Small tables with named rows and columns. After each table, cells are looked up by row and column.

Let =
|  | Res | Meguto | Lipadef | Kunu | Nunu | Boraso | Tiginor | Dib | Dopo |
|---|---|---|---|---|---|---|---|---|---|
| Varomu | 149 | 95 | 92 | 74 | 158 | 140 | 250 | 164 | 139 |
| Zod | 148 | 137 | 132 | 140 | 148 | 164 | 178 | 144 | 141 |
| Guz | 148 | 139 | 129 | 149 | 148 | 163 | 163 | 145 | 157 |
| Nezivap | 141 | 134 | 146 | 173 | 143 | 145 | 127 | 147 | 150 |
| Fal | 149 | 147 | 134 | 55 | 149 | 127 | 211 | 146 | 114 |
| Mul | 141 | 187 | 178 | 149 | 135 | 99 | 44 | 140 | 172 |

What is the Tiginor of Zod in Let?
178
What is the Dib of Nezivap in Let?
147
What is the Kunu of Guz in Let?
149
What is the Dopo of Fal in Let?
114
What is the Res of Varomu in Let?
149
What is the Kunu of Varomu in Let?
74
What is the Tiginor of Guz in Let?
163
What is the Tiginor of Mul in Let?
44
What is the Meguto of Nezivap in Let?
134
What is the Res of Guz in Let?
148
What is the Boraso of Fal in Let?
127
What is the Meguto of Zod in Let?
137
What is the Dib of Varomu in Let?
164
What is the Nunu of Zod in Let?
148
Which row has the largest Tiginor? Varomu

Table Sop
,Folinub,Vevavut,Mas,Fozun,Kave,Vutav,Dapalo,Tas,Datesi
Sof,122,185,165,212,189,100,158,179,172
Guba,145,137,152,189,85,152,96,162,181
Mazi,207,206,102,144,174,154,91,163,133
Nizo,230,192,88,202,214,151,215,0,107
Gir,126,172,124,94,85,65,82,139,210
Bemo,93,150,129,144,28,107,123,140,169
Mesu,165,64,36,192,200,214,227,107,149
Ginubo,173,105,100,165,31,239,149,119,134
Gebe,95,113,155,51,60,200,81,173,184

What is the Tas of Gebe in Sop?
173
What is the Dapalo of Ginubo in Sop?
149
What is the Folinub of Bemo in Sop?
93
What is the Vutav of Bemo in Sop?
107
What is the Vevavut of Gir in Sop?
172
What is the Kave of Mazi in Sop?
174
What is the Mas of Gebe in Sop?
155
What is the Mas of Ginubo in Sop?
100
What is the Datesi of Mesu in Sop?
149
What is the Folinub of Mesu in Sop?
165
What is the Fozun of Sof in Sop?
212
What is the Folinub of Gebe in Sop?
95
What is the Dapalo of Nizo in Sop?
215
What is the Kave of Guba in Sop?
85

Mok
columns: Nilol, Bodog, Veti, Tid, Tukab
Vunaf: [74, 31, 34, 189, 103]
Mogep: [101, 132, 155, 129, 129]
Kisoraz: [114, 126, 186, 119, 100]
Nenadi: [121, 181, 151, 203, 159]
Mebupu: [179, 102, 233, 156, 53]
Dodedef: [130, 173, 150, 196, 164]
Giz: [79, 120, 84, 55, 143]
Sud: [135, 142, 137, 162, 190]
Bidotos: [118, 71, 90, 218, 72]
Vukosi: [150, 109, 192, 149, 109]
Pivak: [21, 166, 102, 94, 170]
Fisoti: [70, 182, 122, 155, 123]
Botunu: [105, 89, 4, 188, 70]
Pogi: [37, 162, 96, 98, 130]

What is the Bodog of Mebupu in Mok? 102
What is the Veti of Fisoti in Mok? 122
What is the Tid of Vukosi in Mok? 149
What is the Nilol of Botunu in Mok? 105
What is the Tid of Mogep in Mok? 129
What is the Bodog of Bidotos in Mok? 71
What is the Veti of Mogep in Mok? 155
What is the Bodog of Giz in Mok? 120
What is the Veti of Giz in Mok? 84
What is the Tid of Giz in Mok? 55
What is the Nilol of Mebupu in Mok? 179
What is the Tid of Mebupu in Mok? 156
What is the Tid of Vunaf in Mok? 189
What is the Tukab of Vukosi in Mok? 109
What is the Veti of Pivak in Mok? 102
What is the Veti of Bidotos in Mok? 90

